A small network was trained on made-up records. Each row is its average activation on records with the value named, seen along a few directions.
Related values have similar rows: they may be neighbours, one step apart, or belong to one group.
In the rows, 500 means zero.
Strong random noise was added to every row along 10 fixed directions; ignore it. To show where, here is one row again and again, with new noise each time:
352	583	650	587	457	589	283	534	527	559	314	375	629	318	566	672	568	466	606	353	462
381	449	836	500	383	514	235	431	526	564	402	405	496	542	462	587	666	391	515	316	382
487	464	555	405	765	683	692	356	434	309	777	470	555	732	563	366	701	460	490	627	530
451	372	529	309	520	544	457	247	506	499	660	581	479	574	628	277	655	366	433	452	433
808	652	225	456	672	582	477	625	578	619	455	489	755	185	711	466	643	369	530	376	534
826	513	636	505	684	549	583	586	619	605	561	448	549	897	423	612	779	277	481	330	480
424	517	235	604	508	532	849	395	408	378	418	656	434	429	654	353	494	571	703	516	601
455	512	581	331	364	499	515	282	416	594	416	438	550	393	535	570	539	276	638	377	361
327	458	405	753	716	332	291	764	645	619	575	569	413	194	472	407	225	706	184	649	479
534	407	497	660	466	295	567	635	615	626	449	656	291	681	341	538	375	521	439	489	456
610	538	612	521	544	455	389	676	538	494	486	358	595	495	361	591	477	455	385	531	487
327	397	511	913	684	331	547	658	694	612	466	556	257	786	404	446	307	593	193	416	606


Field P:
p5: 281	439	718	607	519	519	431	504	457	324	507	360	478	605	413	439	470	568	358	576	553
p6: 540	492	669	589	666	616	519	560	489	579	567	434	518	614	472	593	737	474	555	393	410
p9: 122	601	683	785	748	604	445	465	499	642	508	263	469	571	474	817	315	604	402	447	511
p7: 471	628	669	521	609	689	297	490	579	495	437	145	696	649	584	667	656	415	388	269	678
p1: 493	526	584	613	577	705	355	578	544	392	574	546	535	591	644	420	684	653	467	443	636
p3: 461	496	448	431	264	462	711	262	335	423	432	653	312	371	568	331	512	517	679	482	500
p4: 872	449	512	488	464	371	548	601	436	413	446	391	548	554	355	257	615	435	328	405	552
p8: 322	629	443	612	723	687	731	383	507	603	534	558	437	630	631	771	572	587	766	489	509
p2: 212	459	497	571	409	438	626	389	405	565	527	602	232	554	450	645	290	698	678	621	445
P is arranged as 3 separate groups.
List the group mates of p3, in the order listed.
Answer: p1
List the group mates of p4, in the order listed.
Answer: p5, p6

Field Y:
y8: 251	450	796	607	358	611	314	355	583	586	391	670	362	727	635	646	720	513	752	302	420
y5: 409	509	258	392	401	620	499	477	569	616	545	749	509	586	632	717	379	667	796	598	480
y1: 606	510	563	518	670	466	593	590	319	329	716	545	407	139	447	279	641	660	432	730	422
y4: 566	585	501	520	333	516	157	604	527	397	316	329	610	337	534	479	561	589	372	383	662
y9: 272	490	557	617	380	538	454	572	471	464	373	595	494	396	457	708	422	644	770	592	399
y7: 441	478	602	202	336	599	70	462	599	466	617	538	665	451	550	524	470	539	463	631	458
y6: 201	371	854	478	129	540	201	337	425	410	303	483	426	443	506	508	703	493	699	346	379
y3: 679	647	277	484	781	754	484	684	665	521	523	397	875	553	664	575	592	429	480	490	643
y2: 410	483	426	572	522	518	340	619	639	455	409	501	602	385	594	420	495	579	446	463	613
Y is arranged as 3 separate groups.
List the group mates of y5, in the order listed.
Answer: y4
List the group mates of y2, in the order listed.
Answer: y9, y6, y3
